Each row below holds a small network's activations on one record, seen along a few directions.
After each row come some of the record's fields: F, Y, K, W, C.
The largest differences between rows may come from other fields.
(in the rows, 500 means zero)
Strong random noise was added to every row along 6 fixed directions; ignore it. To show where, here is one row again and again, with new noise each time:
201,595,491,640,410,704,439,391,384,546,592,398,537,474,535,352,315,427
553,459,520,683,531,593,576,468,625,374,667,373,345,561,284,442,385,489
380,394,286,462,431,602,737,265,256,517,659,350,684,546,521,532,530,431
292,609,533,362,347,396,456,450,429,461,436,530,461,500,722,645,828,461
324,731,363,635,427,551,317,576,410,480,603,410,516,391,529,270,277,644
350,560,474,418,386,517,530,387,396,444,478,472,494,516,619,588,708,483
529,425,176,492,480,318,703,434,389,445,774,333,609,491,437,542,572,552
754,411,457,238,452,466,688,572,389,386,473,521,554,666,623,618,713,596

302,576,645,547,493,457,403,554,452,500,500,393,404,487,550,421,482,445
F is f3, Y is y4, K is k3, W is w4, C is c2
303,435,488,343,387,317,538,669,344,485,583,527,653,554,740,518,511,462
F is f4, Y is y4, K is k3, W is w4, C is c2
377,409,784,449,329,446,428,670,643,564,369,724,481,542,697,524,489,385
F is f4, Y is y1, K is k4, W is w2, C is c2
249,396,663,687,398,424,560,580,512,807,567,484,527,413,490,384,260,278
F is f4, Y is y3, K is k2, W is w4, C is c1
687,414,700,309,547,662,609,427,418,452,279,540,465,683,581,627,682,495
F is f5, Y is y4, K is k4, W is w1, C is c2
792,431,629,186,607,386,462,807,528,644,524,724,681,713,818,613,606,341
F is f2, Y is y5, K is k1, W is w2, C is c1
351,569,524,566,527,537,556,309,405,289,506,322,343,516,387,509,616,507
F is f5, Y is y4, K is k2, W is w2, C is c1
564,468,720,355,348,874,470,633,394,435,256,725,544,613,690,420,345,621
F is f4, Y is y3, K is k3, W is w2, C is c2
412,520,536,540,471,401,457,534,457,650,474,485,530,442,549,525,520,396
F is f5, Y is y1, K is k1, W is w4, C is c2
465,771,467,371,388,701,274,591,360,282,298,599,553,497,638,443,410,744
F is f1, Y is y1, K is k1, W is w4, C is c2
176,476,825,715,407,794,381,529,550,673,462,551,482,518,538,299,90,324
F is f4, Y is y4, K is k5, W is w2, C is c2
511,605,528,629,600,631,391,455,570,446,662,453,404,540,421,440,393,430
F is f1, Y is y5, K is k2, W is w2, C is c1
517,344,630,628,529,692,652,358,675,646,475,545,469,526,373,518,419,333
F is f4, Y is y2, K is k5, W is w2, C is c1
805,525,446,525,652,514,448,644,623,495,643,589,478,541,448,461,368,542
F is f1, Y is y5, K is k2, W is w2, C is c1
543,435,324,664,494,630,601,434,583,337,567,458,496,507,291,491,356,584
F is f4, Y is y5, K is k5, W is w1, C is c1
706,653,426,473,512,559,408,495,415,496,270,486,450,410,495,346,484,745
F is f5, Y is y5, K is k4, W is w2, C is c2
621,390,573,563,549,278,550,667,641,591,627,462,454,535,423,565,446,371
F is f2, Y is y1, K is k1, W is w4, C is c2
465,577,389,559,446,172,346,648,650,486,567,532,440,357,516,458,543,559
F is f2, Y is y5, K is k4, W is w2, C is c2
238,472,602,578,435,285,496,536,470,762,572,480,540,403,566,503,516,258
F is f5, Y is y3, K is k2, W is w4, C is c1
722,214,541,406,521,589,769,441,585,400,483,601,518,649,408,679,583,476
F is f4, Y is y4, K is k5, W is w2, C is c2
427,724,606,601,503,641,261,547,499,427,377,474,390,455,469,410,408,539
F is f2, Y is y1, K is k1, W is w4, C is c2
251,494,616,553,402,182,373,666,656,628,570,607,462,414,632,564,559,382
F is f4, Y is y4, K is k5, W is w2, C is c2
375,745,501,413,482,388,386,378,393,312,287,423,304,401,552,602,900,656
F is f5, Y is y4, K is k3, W is w4, C is c2
480,376,392,412,532,706,633,347,280,555,515,459,728,565,560,511,445,456
F is f2, Y is y4, K is k4, W is w1, C is c2
310,472,403,639,437,774,619,238,312,484,482,315,549,429,362,348,331,522
F is f3, Y is y1, K is k2, W is w2, C is c2
397,460,198,519,498,590,667,118,320,496,483,326,604,401,406,657,684,508
F is f3, Y is y1, K is k5, W is w1, C is c2
531,290,415,435,574,394,739,247,800,310,754,505,463,609,322,895,817,258
F is f1, Y is y2, K is k5, W is w2, C is c1
568,457,489,463,470,694,562,407,323,676,399,485,580,440,545,443,457,548
F is f3, Y is y3, K is k3, W is w2, C is c2
331,529,507,453,485,566,520,508,298,451,617,360,586,565,566,394,332,460
F is f1, Y is y4, K is k2, W is w2, C is c1
352,488,403,452,456,310,433,649,346,682,624,485,634,521,626,388,403,427
F is f5, Y is y5, K is k3, W is w4, C is c2
712,524,602,520,569,486,438,629,639,393,433,541,366,530,401,474,512,627
F is f5, Y is y3, K is k5, W is w2, C is c2
437,590,647,557,402,245,366,830,603,525,494,528,388,420,519,398,433,552
F is f3, Y is y3, K is k2, W is w4, C is c1
404,493,305,435,406,478,508,556,398,469,545,558,630,507,551,456,449,607
F is f4, Y is y2, K is k3, W is w4, C is c2
502,422,590,240,480,306,471,717,355,809,465,592,729,552,875,546,568,382
F is f3, Y is y4, K is k4, W is w1, C is c2
601,659,409,642,651,556,369,510,579,331,535,393,325,395,298,341,357,635
F is f2, Y is y1, K is k3, W is w2, C is c1
405,480,497,352,361,422,533,566,506,555,429,654,634,508,706,573,617,483
F is f4, Y is y2, K is k5, W is w2, C is c1
196,645,683,588,474,738,331,375,553,223,455,449,287,520,466,446,451,402
F is f1, Y is y1, K is k3, W is w2, C is c1
443,703,350,454,502,252,404,408,521,499,429,504,465,347,555,605,859,590
F is f5, Y is y2, K is k5, W is w2, C is c1
536,535,376,550,469,319,508,487,489,394,575,442,414,408,416,530,633,656
F is f5, Y is y3, K is k3, W is w2, C is c2
686,455,502,520,460,506,604,545,716,287,494,603,334,523,366,607,645,626
F is f4, Y is y2, K is k2, W is w2, C is c1
424,488,498,697,622,458,401,552,547,612,737,355,532,510,425,420,245,323
F is f2, Y is y1, K is k5, W is w1, C is c2
717,384,671,202,427,630,601,624,502,389,357,786,535,732,743,679,679,478
F is f1, Y is y5, K is k2, W is w2, C is c1
288,505,723,464,434,544,337,491,573,672,455,680,480,457,705,613,604,274
F is f2, Y is y3, K is k3, W is w2, C is c2

Here are new rows. What are their fields?
683,601,339,323,455,467,418,607,417,376,383,583,609,456,597,456,521,770
F is f2, Y is y1, K is k4, W is w2, C is c2
544,420,759,367,482,431,509,596,475,545,371,542,468,672,691,634,666,358
F is f5, Y is y1, K is k5, W is w1, C is c2
308,548,295,562,486,530,556,117,421,426,445,384,376,410,310,618,783,498
F is f5, Y is y5, K is k3, W is w4, C is c2
402,494,590,512,527,436,495,573,441,514,581,373,467,531,523,434,429,436
F is f3, Y is y4, K is k3, W is w4, C is c2
576,374,353,605,644,699,745,135,448,626,589,358,605,505,293,511,477,377
F is f5, Y is y2, K is k5, W is w2, C is c1
410,367,411,467,349,743,666,296,385,439,385,548,644,490,497,501,448,541
F is f4, Y is y1, K is k4, W is w2, C is c2
567,473,517,433,530,382,572,544,477,341,507,402,399,547,460,551,643,572
F is f3, Y is y4, K is k3, W is w4, C is c2
827,337,495,416,608,569,749,356,476,306,434,409,425,687,355,696,695,539
F is f5, Y is y1, K is k5, W is w1, C is c2
567,567,305,424,502,140,363,606,618,549,547,599,529,349,593,570,669,545
F is f2, Y is y5, K is k4, W is w2, C is c2
382,269,391,625,505,426,836,347,392,480,731,270,522,522,321,492,431,393
F is f4, Y is y4, K is k2, W is w2, C is c1
471,420,439,485,424,483,592,452,568,463,483,581,534,477,503,544,550,487
F is f4, Y is y2, K is k4, W is w2, C is c1
530,401,462,437,436,400,657,408,538,403,436,526,446,491,453,680,728,572
F is f4, Y is y4, K is k5, W is w2, C is c2
379,417,618,520,481,522,564,456,529,484,478,511,417,518,521,502,487,353
F is f4, Y is y1, K is k3, W is w2, C is c1
526,350,565,682,519,571,635,340,594,455,564,376,387,557,280,437,404,390
F is f5, Y is y5, K is k4, W is w2, C is c2
93,603,335,637,293,375,386,359,523,535,465,530,498,246,545,477,556,504
F is f4, Y is y5, K is k4, W is w2, C is c2
543,558,696,465,452,850,388,493,433,625,213,573,529,492,597,323,298,544
F is f3, Y is y1, K is k4, W is w2, C is c2
690,333,332,501,488,559,783,474,391,556,493,474,621,455,342,470,391,596
F is f4, Y is y3, K is k2, W is w4, C is c1
295,491,519,634,421,489,531,408,599,657,583,537,469,397,503,538,518,366
F is f4, Y is y2, K is k2, W is w2, C is c1
342,648,323,537,473,339,430,415,437,648,588,498,563,328,595,523,657,495
F is f5, Y is y2, K is k2, W is w2, C is c1
317,599,698,594,479,493,321,569,481,553,448,456,428,534,608,447,439,398
F is f5, Y is y1, K is k5, W is w1, C is c2
394,682,545,448,463,473,243,543,523,386,481,566,476,509,632,455,502,500
F is f1, Y is y5, K is k4, W is w2, C is c2
